These are the activations of a small neural network, seen along a few directions. Each row is one input.
In each table, some parts of the input vary, and every possible input appears once, in random order.
Descriptions start from the smaller parts, as in this example, which fits no table here: one of 8 places around a ring, together with either a single point or one of 11 places along a line or (one of 3 separate values, together with one of 4 places along a line).
Shared parts are said once, and a part with two or three values counts as separate values.

Other details of the inputs vary at random and push rows far along three fixed directions, the same in every table; ignore that.

Rows:
r1: [  6  -1  -4   7  -1  -3   0  -4   1  -6   1 -16  -1   1]
r2: [-6  7  0 -6 -8 -1 12  5 -4 11  0 15 -7 11]
r3: [  4  -5  -3   3  -1   0  -8  -4  -2  -8   3 -14   4   2]
r4: [  4  -4  -4   3   3  -4  -6  -6  -3  -7  -1 -14   1   1]
r5: [  1  -2   1   5   0   0  -8 -10  -2  -7  -2 -14   5  -1]
r6: [ -4   7  11 -13  -6  -6   4  12  -4   8  -5   4 -10   3]
r7: [ -6   3  14 -15  -6   0  -2  13  -6   8   0   5  -6   6]
r8: [  3   0   0   8  -3  -1  -2  -8   1  -9  -3 -14   2  -4]
r9: [  7  -3  -5   2   0   5  -4 -11  -5  -6   3  -9   9  -1]
r10: [  2   0   0   2  -5   2  -5  -1   1  -5   2 -19   0 -10]
r11: [  0   0 -12   7  -8   4   2 -10  -1  -4   3  -9   4  -4]
r12: [  4  -2  -1   2  -7   0  -6   1   1  -5   4 -18  -1  -8]
r13: [ -2   6  11 -10   0   1   5   2  -6   7  -5  18   3   9]
r14: [  9  -4  -8   2   3  -2  -3 -11  -7  -5   2  -9   5  -1]
r15: [-52 -22   7  45  77  37  32  49 -44 -36  22  13  -8 -30]
r16: [ -2  -2 -10   6  -4   2  -5 -14  -4  -1   1  -7   7  -3]
r17: [ -8   5  14 -15  -3   1  -2  11  -3   8  -2   6  -4   5]
r18: [  0  11   5  -7   0   5  -8  13  -8   9  -7  18 -12   8]
r19: [  3  -1  -2   4  -2  -2  -4  -1   1  -1   3 -20  -4  -7]
r20: [ -4   5  13  -8  -5  -4   8   6  -2   4 -10  10  -7   9]
r21: [  0  -4 -14   4  -1  -2  -3 -12  -6  -1   3  -8   3  -1]
r22: [-7  5  0 -9 -5 -1  5  3 -7 13  0 15 -3 14]
r23: [ -1  -5 -11   5  -3   1  -4 -15  -5   0   0  -7   5  -3]
r24: [  0  -3 -12   8  -6   1   3 -13  -2  -2  -1  -8   1  -6]
r25: [  9  -3  -7   4   3   0  -3 -11  -6  -2   4 -10   5   2]
r26: [  6  -2  -3   6  -6   0  -2  -3   1 -10   2 -15   2   0]
r27: [-9  8  4 -5 -9  1 10  3 -3  9 -5 18 -3  6]
r28: [ 6 -7  2 -3 26 -8 -2 11 59 13  0 52 11 -5]
r29: [ 10  -1  -8   5  -1  -3   3 -10  -4  -6   1  -9   2  -3]
r30: [  9   0  -5   5  -4   4   2 -10  -3  -8   2 -10   6  -3]
r31: [ -7   3   1 -10  -9   1   4   5  -7  10   1  16   0  13]
r32: [ 2  7  6 -8 -2 -1 12  6 -5  7 -2 14 -4 11]
r33: [  5  -2  -5   5  -1  -5  -1  -5   0  -9  -2 -15  -1  -1]
r34: [ 1  5  9 -8 -4 -1 11  2 -5  6 -7 16 -3  6]
r35: [ 11   6 -10  10  -3   6 -11  -2  -5  -5  -2 -10  -8  -6]
r36: [  8 -16  -6   8  27  -9 -19   4  67   4   6  19  11 -23]
r37: [10 -2 -6  5 -5  2  1 -7 -4 -8  5 -9  5 -2]
r38: [  2  -4  -2  -1   1  -4 -10  -4  -2  -2   2 -18  -1  -7]
r39: [ 16 -15 -14  11  26  -5 -13   2  62  -1  13  27  20 -15]
r40: [ -8   6  17 -13  -3  -1  -3   8  -3   9  -5   7  -5   3]
r41: [ -7   8  16 -10  -7  -2   3  10  -1   8  -7   6  -7   1]
r42: [-6  7  0 -8 -8 -4 12  4 -6  9 -3 16 -7  9]
r43: [ -5   3  13 -11  -1  -3   3   5  -4   6  -9  11  -4  11]
r44: [  4  -4  -4   4   3  -2  -6  -6  -2  -5   2 -16   2   4]
r45: [-4  8 12 -9 -5  0  8 10 -1  2 -6  9 -4 10]
r46: [ -9   6   2 -10  -7   3   4   3  -4  10  -2  17   1  11]
r47: [  2  -2 -13   7 -10   2   1  -8  -2  -4   6  -8   3  -3]
r48: [  8   1  -3   7  -3   2   1 -13  -3  -6  -1  -9   6  -5]
r49: [ -6   5  13 -14  -2  -3  -1  11  -5  12  -2   3  -8   8]
r50: [  2  -3   1   3  -3  -2  -4  -5   1  -3  -2 -18  -3 -11]
Each input here is: one of 2 separate values, together with either a single point or (one of 4 places along a line, together with one of 6 places around a ring).
The inputs of r36 and r50 match in every part but the choice among 2 separate values. If r18 is changed in the same way as r36 into r50, which row does it become? -> r35
Which other rows does r11 become when the place on the line of 4 takes its other values? List them by row number. -> r10, r30, r45
Which other rows does r48 become when the place on the line of 4 takes its other values? List them by row number. -> r8, r27, r41

Rows:
r51: [ 1 -5 -3  1  6 -1 -3 -1  2 -2  3  0  3  2]
r52: [ 0 -3 -8  4  1 -1  0 -1  3 -1  3  1  0  0]
r53: [ 4  0  0  3  7  1 -5  0  3 -4 -1 -1  1 -1]
r54: [ 0 -1 -1  3 -3  0  2  3  7 -3  2 -3 -1 -7]
r55: [ 1 -4  2  0  6 -2 -5  2  5  0  2 -5  0 -2]
r56: [ 2  0 -6  7  1  0  5 -6  4 -2 -1  3  2 -1]
r57: [-1 -2 -1  0  5  1 -8 -2  3  0  1 -1  4 -2]
r58: [ 5 -4 -1  0  8 -2 -2 -4  0  1  0  1  2 -5]
r59: [ 4 -3 -2  2  3  1  3 -5  3 -3  3  2  8  0]
r60: [ 6  0  3  0  3 -1 -6 -1  4 -2 -3 -4 -1 -1]
r61: [-1 -4 -2  2  4  1  0 -7  2 -1  1  3  8 -1]
r62: [-25   2  16   0  -1  13  19  11 -72 -13  -2 -27 -15   6]
r63: [ 3  1 -5  4  0  2 -1  2  4 -1  4  0  0 -4]
r64: [ 2 -3  4  0  2 -1 -1  3  6 -4  1 -5  3 -5]
r65: [ 4 -3 -2  2  3  2 -2 -1  2 -4  3  2  5  0]
r66: [-17  15  28 -30  -6  -8  18  33   9  26 -11  50 -15  21]
r67: [ 3 -1 -7  5 -1  2  1  0  3 -2  4  3  2 -2]
r68: [-1 -1 -6  3  2 -1 -2  2  4  0  3 -2 -2 -1]
r69: [ 0  0  0  5  0 -2  1  1  7 -4 -2 -3 -3 -6]
r70: [-3  0 -5  4  1  2 -4  0  4  1  2  0  0 -4]
r71: [ 4 -2  3  1  4  1 -4  3  4 -2  3 -4  1 -4]
r72: [-5 -1 -1  3 -2  0 -1  0  7 -1  0 -3 -1 -8]
r73: [ 4 -1 -1  1  4  2 -4  2  3 -3  4 -1  3 -1]
r74: [ 3  0 -2  4  0  2 -1  4  5 -1  3 -2 -2 -6]
r75: [-21   7   6   5  -6  17  21   6 -74 -12  -4 -18 -16   8]
r76: [ 1  0 -2  1 -1 -3 -3  1  6  2  2 -5 -4 -2]
r77: [ 1 -2  5  2  5 -2 -2  1  5 -5 -3 -4  0 -4]
r78: [-1 -3 -8  5  2 -1  5 -4  4  0  3  1  3  0]
r79: [ 3 -2 -1  4  6  0  2 -6  2 -4 -1  3  5  1]
r80: [ 2 -1 -6  5 -1  2  7 -3  4 -2  4  3  4 -2]
r81: [ 1 -5 -2  2  6 -2  2 -5  2 -1  3  1  6  3]
r82: [ 2  2 -5  6  2  1 -2  1  4 -2  0  0 -2 -3]
r83: [ 4 -3 -2  4  6  1 -3 -2  2 -4 -1  2  3  1]
r84: [-4 -4  4  0  3 -1 -4  0  6 -2  0 -4  3 -6]
r85: [ 34  22   6 -44 -73 -21 -28 -44  -6  23 -23 -38   2  33]
r86: [-3 -2 -7  5 -1  2  3 -7  4  1  2  3  5 -3]
r87: [-17  18  28 -30  -7  -4  13  31   6  29 -11  51 -14  20]
r88: [ 4  2 -1  4 -1 -1 -2  0  5  0 -2 -3 -4 -4]
r89: [-3 -2 -7  4  0  3 -2 -3  2  0  2  3  2 -3]
r90: [ 1 -3 -1  0  7 -2 -5  1  3 -1  3 -3  2  1]
r91: [ 3 -2 -6  3  3 -2  1 -3  1  2  1  2 -2 -8]
r92: [-1 -5 -2  2  5  2 -6 -4  2 -1  1  2  5 -1]
The inputs of r75 and r83 match in every part but one. If r76 is changed in the same way as r75 into r83, which row does it become? -> r55
The inputs of r71 and r74 match in every part but one. If r58 is changed in the same way as r71 into r74, which row does it become? -> r91
What is each input in this table made of? -> one of 2 separate values, together with either a single point or (one of 4 separate values, together with one of 5 places along a line)
Which other rows does r67 become when the choice among 2 separate values takes its other values? List them by row number. -> r65
Which other rows does r78 become when the choice among 4 separate values takes its other values? List them by row number. -> r56, r80, r86

Rows:
r93: [  7   8  11 -21   0  -4  -6   6   4  15  -8  29   1  22]
r94: [ -3   4  22 -23  -5  -9   2  11  11  13  -9  20  -1  13]
r95: [  1  12  12 -17 -12  -7   8   9  12  15 -10  28  -6  10]
r96: [-32  -2  11  11  38  11  21  46   3   3   7  43 -18 -15]
r97: [-25   8   5   3 -22  16  29  -4 -89 -11  -3 -28 -15  10]
r98: [ 15  -1 -18   8 -14  -6  -1 -29  13  -3   0 -12  14   1]
r99: [ 20  -1  -5   1  -9  -7 -15 -15  17  -6  -4 -21   6  -5]
r100: [-22 -17 -20  36  35  14   9  14   4 -15  18   0  -3 -30]
r101: [ 12   1 -12   6 -15  -1 -13 -14  14  -1   1 -21   1 -12]
r102: [-19 -22  -2  27  45   9  -1  21   5 -18  16 -10  -1 -30]
r103: [ 14  -7  -1   0  -1  -7 -11 -22  12  -7   0 -22  14  -1]
r104: [-14 -14  -6  31  42  12  -2  22   6 -20  14  -6  -6 -30]
r105: [ -3   7  -1 -14  -7  -3   6  -1   1  18  -2  37   5  21]
r106: [  6  -1 -19   7 -18  -1  -9 -18  13   0   4 -18   5  -9]
r107: [ 21  -2 -18   6 -12  -7  -3 -11  13  -8   9 -21   4   2]
r108: [ 21   1 -12   5 -12  -6  -6 -25  14  -4  -3 -15   9  -3]
r109: [ 19  -4 -19   4  -5  -2 -16 -25   6  -1   2 -10  12   0]
r110: [  0   2  15 -26   2  -6  -6   4   3  16  -5  25   6  22]
r111: [ -7   6  22 -22  -4  -6  -3  17  13  16  -5  17  -4   9]
r112: [-10  11  17  -6 -19  12  17  -5 -84 -14 -11 -35 -15  18]
r113: [ -2  12  18 -17  -6  -3  -2  19  11  14  -8  20  -9   8]
What is each input in this table made of? -> either a single point or (one of 4 places along a line, together with one of 5 places along a line)
Which other rows does r106 become when the place on the line of 4 takes its other values? List them by row number. -> r101, r111, r113

Rows:
r114: [  0  -3   4   6  13   5  -6  12  -5  -7   6 -12  -4  -9]
r115: [  7   6   0  -4 -23  -5  -1 -19 -13  -1  -9 -25  -2  -1]
r116: [ 26  -7 -16  -1  -3 -21 -11 -16  71   8   2  13  17  -5]
r117: [-11  -8  -6   7   9   3  -1   1  -7  -2   6  -4  -1 -10]
r118: [  1  17   9 -28 -26  -7  -4   4 -10  20 -12  14 -11  25]
r119: [ -5  -8   0   8   9   3  11   0  -5 -12   6  -4   8  -3]
r120: [ -7 -10   0   5  16   4  -7   1  -9  -5   4  -5   2  -4]
r121: [  8   2   7  -9 -14  -6 -14 -12 -12  -1  -5 -33  -2   7]
r122: [  1   2  -6   8   0   2  10   1 -17  -9   2  -6  -4   4]
r123: [ 18  24  25 -43 -52 -16  -6 -20 -18  21 -28  -9  -6  36]
r124: [ -5  14  25 -31 -23  -8  -1   7  -5  16 -11   4  -6  20]
r125: [  6   6 -15   0 -27   2  -1 -23 -17   3  -1 -16   2   7]
r126: [-11  -9  -1   5  10   6  -4   1  -6  -6   6  -5   6  -7]
r127: [ -4  -1  -1   9  10   3  -4  11  -3  -6   4 -11  -8  -9]
r128: [ -8  -5 -11  11   9   5   7  -6  -9  -2   5   2   3  -7]
r129: [ -1   1  -2  13   9   5   3   4  -4 -10  -2  -4  -6 -11]
r130: [ -6  -4   6   8   9   5   5   0  -3 -11  -1  -6   4 -11]
r131: [-11  -6 -10  10   4   7  -1   4  -5  -2   8  -3  -3 -10]
r132: [-10  -1   4   1   1   1   2   6 -12  -2   2 -17  -8  -7]
r133: [ -6  -1  -3  14   2   7   7   4  -2  -8   1  -4  -5 -14]
r134: [  6  -4  -3   9  12   5   6   4  -8 -12   7  -3   2  -2]
r135: [-19  13  24 -27  -1   0  20  21  -4  24  -9  56  -2  25]
r136: [ -2  -6  -4   6  13   7  -7   6 -10  -6   7  -3   0  -6]
r137: [  4   6  -2  -4 -26  -2  -8  -9  -9   2  -1 -31  -7   1]
r138: [ -3  -1 -14  14  10   8   3  -3 -10  -5   4   4   0  -3]
r139: [-26   1  30 -11  39   1  32  51  13  13  -1  76  -8  14]
r140: [ 26  -4 -20   3  -9 -17 -11 -13  72   8   4  14  15  -4]
r141: [ 33  -2  -7  -1   2 -14 -23 -10  69   5  -3  14  14 -10]
r142: [ -3  -7  -5  10  16   6   1  -6 -11  -5   3   2   6  -1]
r143: [  2  -3  -8  10  13  10   1  -2 -12  -6   6   3   4  -3]
What is each input in this table made of? -> one of 5 places around a ring, together with one of 6 places around a ring
The inputs of r138 and r135 match in every part but the place on the ring of 6. If r127 is changed in the same way as r138 into r135, which row does it become? -> r124
A walk changes only the place on the ring of 5. It starts at r140 and steps to r125. List the rest of the walk in order. -> r131, r137, r133
